A small network was shown many inputs. Here are its activations along a few directions, one row for each input.
In each table, some parts of the input vary, and every possible input appears once, in random order.
Descriptions start from the smaller parts, as in this example, which fits no table here: one of 5 places around a ring, together with either a single point or one of 11 places around a ring or (one of 2 separate values, together with one of 6 places along a line).
Shared parts are said once, and a part with two or three values counts as separate values.
In the rows, 128 means zero.

Other details of the inputs shift rows strongly along two fixed directions, in all tables alike. That doesn't count.

A family of inputs:
x1: [128 102 154 137 142 168 167 167 186 105 142 168 131  88  85]
x2: [128 132 126 131 116 108 118 121 115 135 125 143 124 156 121]
x3: [138 126 124 134 116 104 124 118 115 133 131 135 113 142 110]
x4: [135 129 137 129 125 109 130 128 110 148 105 130 130 147 115]
x5: [115 118 115  96 135 220 117 197 189  92 168 111 121  34 200]
x6: [119 145  80 105 151 148 112 129 100 107 146  80 145 122 217]
x7: [132 134 129 129 115 101 125 110 123 133 126 138 120 156 119]
x8: [120 137  75 115 152 151 107 113 102 105 155  72 138 108 204]
x9: [129 129 133 145 116 112 124 109 109 136 131 131 124 139 107]
x10: [139 130 131 136 124 101 134 125 113 145 112 126 122 135 107]
x11: [127 130 140 136 116 114 127 101 117 137 126 129 128 149 112]
x12: [126 131 137 136 127 114 118 115 109 146 108 128 133 147 112]
x13: [122 137 139 140 116 109 127 102 119 135 125 134 130 151 115]
x14: [138 132 137 126 125 102 136 116 119 146 108 124 127 145 114]
x15: [122 140  69 111 141 141 107 118 106  96 170  88 128 118 209]
x16: [124 140 136 136 127 106 124 107 122 139 110 127 132 146 115]
x17: [130 104 151 133 154 167 167 174 191 108 127 162 134  82  84]
x18: [137 126 130 125 115 104 126 108 121 136 126 134 118 154 115]
x19: [134 124 129 127 116 112 120 120 113 137 124 140 122 154 116]
x20: [138 103 151 127 153 160 178 186 191 111 125 162 131  81  86]
x21: [125 104 156 126 154 174 161 175 186 113 120 165 141  95  92]
x22: [130 133 137 132 127 108 124 103 118 144 110 122 130 146 112]
x23: [113 133  86 111 142 163 106 113  97 103 164  83 145 123 210]
x24: [118 136 137 142 116 116 120 113 109 137 124 138 134 152 118]
x25: [127 135 153 133  82 119  93 141 127 160 112 132  99 112 117]
x26: [133 140 136 130 125  99 136 118 122 142 107 128 129 146 117]
Description of these inputs: one of 2 separate values, together with either a single point or (one of 3 separate values, together with one of 4 places along a line).
The inputs of x9 and x1 match in every part but the choice among 2 separate values. If x10 is changed in the same way as x9 into x1, which row does it become?
Answer: x20
Which other rows does x15 become when the choice among 2 separate values takes its other values? List them by row number.
Answer: x3
Which other rows does x6 become when the choice among 3 separate values takes its other values? List them by row number.
Answer: x20, x26
Start at x26 and move only the place on the line of 4, one step at a time. The first step leads to x16. Which rows follow, in order?
Answer: x13, x7

A family of inputs:
x27: [125 132 113 112 137 144 123 145 117 125 131 108 135 122 173]
x28: [131 123  98 112 129 140 115 130 123 110 157 118 120 123 161]
x29: [113 133 118 129 138 154 116 116 120 116 143  99 138 108 157]
x30: [147 103 169 149 159  93 199 117 151 133  93 186 148 174  18]
x31: [112 139 110 131 140 147 113 127 122 113 141 110 138 111 161]
x32: [122 145 142 148  88  78  96  68  80 159 115 129 117 184 110]
x33: [133 128 104 108 139 139 117 142 122 122 128 105 126 116 168]
x34: [126  93 159 122 139 183 163 177 205  99 143 181 130  94  91]
x35: [133 134 109 106 135 130 126 134 131 122 129  97 125 110 171]
x36: [127 130  98 128 140 140 116 134 118 116 142 106 127 105 158]
x37: [150 116 179 144  99  92 154 134 163 150 110 184 102 141  35]
x38: [136 101 152 130 146 168 176 179 201 109 134 155 122  65  85]
x39: [129 147 131 147  86  69 101  90  71 159 118 137 116 186 111]
x40: [125 155 132 160  99  70 102  96  68 163 107 125 123 167 107]
x41: [121 131 121 111 136 154 117 124 127 127 129  99 141 119 169]
x42: [119 138 114 112 139 147 115 135 128 124 128 110 138 123 172]
What is each input in this table made of?
Answer: either a single point or (one of 3 separate values, together with one of 5 places along a line)
